Each row below holds a small network's activations on one input, seen along a few directions.
In each table, some parts of the input vary, and every possible input appears once, in random order.
Descriptions start from the smaller parts, as in this example, which fits no table here: one of 3 separate values, together with either a single point or one of 9 places along a line or (one of 4 places along a line, together with one of 8 places around a ring).
Shared parts are said once, and a part with two or three values counts as separate values.

Other details of the inputs shift rows strongly along three fixed directions, in all tables alike. That doesn't count.

A family of inputs:
x1: -4 9 8 -26 25 -2 -17 9 18 -3 -14 -3 11 -10
x2: 7 -2 4 13 -25 -5 1 -12 -22 -5 34 3 7 9
x3: -15 16 -8 -29 24 12 -7 6 14 -15 -3 2 -2 -20
x4: 8 -9 1 18 18 -11 7 15 13 24 -43 -8 -1 10
x5: 4 22 10 -27 17 -5 -18 -8 -4 -13 30 0 22 -11
x6: -3 -12 -3 6 2 -3 1 13 12 7 -31 -5 -9 2
x7: 3 8 1 -8 20 -7 -7 3 2 0 -11 -5 8 -1
x8: 14 2 11 1 8 -13 -9 6 2 8 -3 -4 19 1
x9: 4 -1 11 -6 -8 -3 -13 5 1 -3 11 1 12 -2
x10: 7 -7 14 -1 -5 -6 -11 6 8 5 -3 0 10 -2
x11: -4 -8 3 5 -18 7 6 -7 -4 -2 11 7 -4 3
x12: -20 12 -29 -8 14 12 15 -8 -8 -16 -7 -5 -25 -7
x13: -4 15 9 -27 5 1 -23 1 -1 -18 26 2 16 -12
x14: 3 -9 6 8 -33 3 2 -11 -9 -3 26 8 -2 8
x15: -23 5 -20 -9 -2 16 6 1 -5 -17 7 1 -23 -8
x16: 4 23 13 -29 23 -3 -18 -7 -1 -10 29 6 27 -13
x17: 17 -27 20 34 -26 -9 6 5 9 26 -17 4 8 18
x18: 4 17 1 -20 30 -5 -10 3 10 -1 -5 0 9 -13
x19: -1 -4 -12 12 -3 -3 10 -1 -7 0 -5 -4 -10 3
x20: -8 1 -4 -10 12 4 -2 7 12 -1 -24 -3 -6 -5
x21: -7 -5 -13 1 11 7 8 12 19 8 -42 -3 -17 -3
x22: 6 -2 13 -8 6 -4 -10 6 13 9 -15 3 9 0
x23: 2 -3 11 1 -8 2 -3 1 5 1 8 4 7 -2
x24: -9 15 -12 -9 16 7 5 -5 -1 -10 7 1 -6 -10
x25: -7 -6 -4 -3 2 1 -1 7 7 -1 -18 -4 -7 2
x26: 8 -2 3 15 -18 -1 9 -11 -12 2 25 5 5 4
x27: 0 2 14 -15 3 -3 -15 5 4 -1 9 2 14 0
x28: 15 12 20 -10 17 -11 -15 -1 6 5 12 3 30 -4
x29: 14 -14 8 29 -27 -7 14 -12 -11 13 14 4 3 18
x30: -13 -12 -24 4 11 24 5 0 3 -1 -31 -7 -28 1
x31: 17 -14 27 6 7 -17 -15 20 21 28 -30 -1 23 10
x32: -11 16 -2 -30 15 9 -13 4 7 -17 8 -1 4 -19
x33: 8 4 10 2 -20 -5 -4 -13 -21 -5 47 5 15 8
x34: -7 2 2 -16 25 0 -9 16 18 6 -32 -3 2 -3
x35: -27 8 -30 -10 -2 23 14 -6 -3 -22 2 2 -36 -12
x36: 24 -9 22 17 4 -21 -8 10 7 23 -17 -6 22 11
x37: 3 -5 -7 8 21 -9 7 10 11 13 -43 -10 -5 8
x38: 0 1 -9 15 -26 5 14 -17 -21 -7 30 6 -12 4
x39: 4 0 2 3 9 -7 2 3 -2 9 -10 -2 5 7
x40: 3 -7 -7 22 -31 2 17 -19 -22 -1 23 6 -11 12
x41: 8 -6 1 18 -27 -2 11 -17 -17 2 26 5 -3 12
x42: -3 -24 -7 31 -26 2 17 5 -2 9 -23 -4 -22 14
x43: -11 -11 -13 9 -2 9 16 2 10 2 -25 0 -21 4
x44: -23 13 -34 -7 12 15 18 -2 -10 -18 -2 -4 -27 -8
x45: -11 11 -6 -19 4 10 -6 -3 2 -14 9 5 -5 -11
x46: -23 6 -21 -13 -1 19 9 -5 -2 -20 9 4 -21 -14
x47: 10 -6 6 18 -9 -9 4 -1 -8 10 5 0 6 13
x48: 0 -15 2 22 -44 5 9 -11 -15 -3 25 5 -8 11
x49: -1 5 -13 3 12 1 10 0 3 3 -17 -2 -11 -2
x50: -16 5 -27 10 -15 13 20 -17 -21 -19 18 0 -27 1
x51: 8 4 24 -19 6 -9 -25 7 7 0 7 1 27 -3
x52: 14 1 13 9 -23 -7 -3 -12 -17 -1 40 2 17 3
x53: -8 29 -3 -30 22 3 -13 -6 -6 -20 27 -1 9 -19
x54: 19 -9 26 -3 9 -15 -18 14 23 22 -23 1 22 0
x55: 7 -21 8 28 -35 -2 9 -1 -5 10 1 1 -6 13
x56: 33 -14 25 8 17 -6 -15 6 1 18 -13 -3 23 10
x57: -15 -6 -14 0 -4 8 8 5 0 -5 -9 0 -19 -2
x58: -9 -2 -22 10 7 3 19 0 0 0 -23 -7 -24 -1
x59: -19 -6 -23 2 7 12 15 12 9 -1 -35 -5 -28 -1
x60: 1 19 0 -17 10 0 -8 -9 -6 -12 25 4 9 -9
x61: 10 9 14 -9 -1 -10 -14 -4 -11 -2 37 4 24 -3
x62: 15 -18 6 32 -10 -11 14 0 2 23 -16 0 1 13
Each input here is: one of 2 separate values, together with either a single point or (one of 5 places along a line, together with one of 6 places along a line).
Q: Changing only the choice among 2 separate values turns x30 into x56. The same change can be made to x25. Which row results?
A: x37
Q: Changing only the choice among 2 separate values turns x28 into x17. The same change can be made to x62. Which row results?
A: x46
Q: Which other rows does x55 become when the place on the line of 5 takes its other values? List them by row number.
A: x15, x23, x35, x42
Q: Which other rows does x18 become when the place on the line of 6 takes its other values? List them by row number.
A: x38, x40, x41, x49, x60
Q: Which other rows does x27 become when the place on the line of 5 takes its other values? List them by row number.
A: x1, x14, x25, x43

A family of inputs:
x63: -6 11 -4 -18 23 3 -5 8 13 -4 -11 -1 0 -13
x64: 13 -5 19 2 -2 -8 -11 3 4 13 2 3 19 5
x65: -3 3 -2 -5 5 2 -2 4 3 -2 -1 0 -1 -5
x66: -14 10 -14 -17 12 7 -2 2 0 -14 -4 -3 -11 -8
x67: -5 -1 -3 2 -18 9 3 -10 -16 -12 28 5 -4 3
x68: 3 -2 7 -1 8 -4 -7 7 6 5 -7 -3 8 -1
x69: -20 15 -18 -19 11 11 3 -1 -2 -18 4 0 -15 -11
x70: -7 5 -7 -14 9 7 -5 -1 -2 -9 0 -1 -3 -5
x71: 3 2 6 -5 12 -3 -7 7 14 5 -16 -2 6 -6
x72: 12 -3 21 3 -20 -10 -8 -4 -4 5 27 7 20 4
x73: 16 3 13 4 13 -17 -6 3 4 14 -8 -2 19 4
x74: 0 -12 -20 33 -17 3 29 -8 -14 5 -8 -3 -25 12
x75: 0 -22 -11 29 -7 2 22 5 12 18 -49 -5 -24 14
x76: 6 3 -1 10 -17 0 6 -17 -21 -5 33 4 2 5
x77: 12 -3 16 -3 10 -7 -9 7 14 13 -13 2 15 1
x78: -12 6 -14 -9 3 10 0 -1 -6 -14 6 -2 -12 -8
x79: 4 -8 7 11 -23 -3 2 -6 -5 2 12 3 2 6
x80: -1 0 3 -3 0 -2 -4 2 0 0 3 -1 5 2
Q: Changing only one part turns x80 into x68. The same change can be made to x79. Which row results?
A: x71
Q: What do these inputs look like to the network?
A: one of 3 separate values, together with either a single point or one of 5 places along a line
Q: Which other rows does x67 become when the place on the line of 5 takes its other values? List them by row number.
A: x64, x70, x75, x77

A family of inputs:
x81: 15 -25 -4 45 -39 -5 22 -11 -24 6 13 -4 -10 17
x82: -12 25 9 -35 32 -1 -24 8 18 -12 -1 -2 22 -18
x83: 19 -6 15 17 -37 -4 4 -24 -12 5 32 11 7 8
x84: 9 -17 -10 40 -26 1 26 -5 -18 12 4 0 -14 16
x85: 14 -20 21 20 -45 -3 2 -5 -13 3 42 13 14 7
x86: 18 -14 33 4 -2 -23 -11 17 19 24 -17 5 30 9
x87: 19 -24 15 30 -6 -10 -5 19 17 28 -43 -8 2 13
x88: -13 22 1 -37 29 11 -15 6 11 -20 17 1 10 -25
x89: -13 23 1 -30 26 11 -20 4 11 -20 12 -2 13 -25
x90: -21 0 -25 -9 8 7 12 10 10 -5 -31 -4 -26 -2
x91: 17 -15 8 27 5 -23 11 11 8 26 -42 -10 6 19
x92: 15 -14 2 32 2 -9 10 10 5 31 -25 -2 -2 12
x93: -16 2 -15 -3 18 2 1 15 16 0 -47 -10 -21 -1
x94: -27 3 -22 -6 14 10 18 7 13 -8 -30 -5 -27 -4
x95: -10 -7 -19 -4 19 8 7 18 19 4 -43 -6 -21 -7
x96: 18 -2 17 15 -24 -18 2 -10 2 14 9 6 12 6
x97: 24 5 27 -14 27 -18 -25 1 6 9 -3 -4 37 1
x98: -9 3 -20 0 28 -7 12 8 8 0 -43 -13 -17 1
x99: 10 -3 27 -15 -9 -3 -17 -3 0 -2 30 12 26 0
x100: -10 8 -20 2 28 -3 16 10 8 7 -42 -8 -16 3
x101: 22 10 26 -14 29 -13 -20 5 8 16 -3 1 36 2
x102: -27 -4 -28 10 -17 27 21 -15 -10 -20 2 0 -34 3
x103: -7 30 -3 -36 41 6 -18 -3 2 -8 14 4 11 -15
x104: -31 -2 -36 1 -20 17 20 -4 -16 -19 -2 -3 -44 -1
x105: -12 13 -2 -30 -12 16 -18 -14 -21 -27 49 7 0 -12
x106: 23 -15 26 6 0 -15 -20 19 13 25 -20 -3 22 1
x107: -23 -8 -32 1 -22 25 21 -12 -14 -19 9 5 -39 2
x108: -2 24 -1 -34 37 3 -14 -6 -2 -17 10 -3 13 -13
x109: 18 -10 9 25 -30 -7 7 -12 -24 0 38 1 10 10
x110: -13 2 -32 15 -22 17 29 -17 -11 -15 9 2 -39 -9
x111: -17 19 -6 -28 -8 21 -17 -17 -19 -35 50 5 -3 -12
x112: 4 -2 22 -7 -27 5 -10 -17 -14 -11 57 13 21 2
x113: 16 0 19 12 4 -21 -6 6 4 26 -4 2 22 12
Q: What do these inputs look like to the network?
A: one of 3 separate values, together with either a single point or one of 4 places along a line or one of 6 places around a ring
Q: Changing only the choice among 3 separate values turns x81 into x98. The same change can be made to x88. Which row results?
A: x94
Q: Which other rows does x82 become when the place on the ring of 6 takes its other values? List them by row number.
A: x86, x90, x93, x94, x104
